A small network was shown many inputs. Here are its activations along a few directions, one row for each input.
Each table varies a few parts of the input and shows all the possible inputs, shuffled.
Descriptions start from the smaller parts, as in this example, which fits no table here: one of 6 places along a line, together with either a single point or one of 9 places around a ring or (one of 3 separate values, together with one of 5 places around a ring).
Shared parts are said once, and a part with two or three values counts as separate values.
In the rows, zero is written as 128.

A family of inputs:
R1: [155 171 105 166 166 188 123 209 100  85 169]
R2: [ 93 123 167 126  69  70 149  75 192 177 123]
R3: [146 198 190 114  41  49 113  91 129 177 124]
R4: [108 124 192  91  90 129 149  70 192 185  72]
R5: [134 124 166 115  25  36 132  92 155 156  79]
R6: [138 153  59 178 164 132 100 171  64  99 144]
R7: [128 120 103 129 223 207 172 189  81  97 158]
R8: [103  43  75 148 207 222 150 123  87  59 127]
R9: [117 177 198  42  93 132 134 120 182 201 109]
R10: [169 214 198  82  66 103 112 122 179 174 139]
R11: [ 94  45  54 166 221 147 113 121 103  48 171]
R12: [151  45  27 178 172 120  90 152  73  77 120]
- What do these inputs look like to the network? => one of 2 separate values, together with one of 6 places around a ring
- Changing only the choice among 2 separate values turns R10 into R1. The same change can be made to R5. Which row results? => R12
- Change only the choice among 2 separate values in R6. List by row number the other rows that result. => R3

A family of inputs:
R13: [ 94  93 123 151 116  81 129  90 157 135 132]
R14: [ 98 102 149 113 135 154 141  88 172 133 137]
R15: [134 178 160 116 129 150 141 163 144 129 160]
R16: [142 124 120 129  80  74 102 114 108 134 110]
R17: [173 174 124 143  96 109 106 153 101 141 125]
R18: [122  98 160 100 107 147 143  94 152 137  78]
R19: [141  63  46 146 207 186 110 174  84  75 123]
R20: [157 177 128 152 126 108 104 149 122 115 164]
R21: [129  82 128 132  79  77 138  95 137 142  81]
R22: [144 186 151 111 104 151 139 166 126 155 114]
R23: [123 152 166  84 128 147 144 124 138 172 101]
R24: [108  78  58 183 219 187 146 156  60  54 161]
R25: [115 139 113 144 115  73  99 108 133 119 152]
R26: [112 145 164  88 150 148 149 118 158 152 155]
- Changing only one part turns R18 into R14. The same change can be made to R23. Which row results? => R26
- What do these inputs look like to the network? => one of 2 separate values, together with either a single point or one of 6 places around a ring

A family of inputs:
R27: [134 129 215  68  63 103 122  54 224 184 116]
R28: [152 184 173  92  39 106  96 104 163 199  67]
R29: [ 87 162 198  71  64  69 135  85 215 185 113]
R30: [ 99 188 198 124  57  39 149  85 168 220 129]
R31: [100  58  81 168 183 182 170 118  83  77 112]
R32: [162 189  99 180 199 231 134 240 108  64 206]
R33: [124  50  25 185 197 107  83 107  96  50 158]
R34: [172 193 211  92  48  80 129 126 150 170  86]
R35: [146 185  91 100 252 227 120 212  48 107 184]
R36: [124  30  38 153 183 134 107 167  93  90 126]
R37: [117  44  62 163 187 165 154 151  96  89 102]
R38: [149 195 197  86  18  66 145 105 151 185 120]
R39: [ 98  55  77 182 174 155 119 110  67  46 146]
- What do these inputs look like to the network? => either one of 2 separate values or one of 5 places around a ring or one of 6 places around a ring
- Which of the alternatives is R38? => one of 6 places around a ring
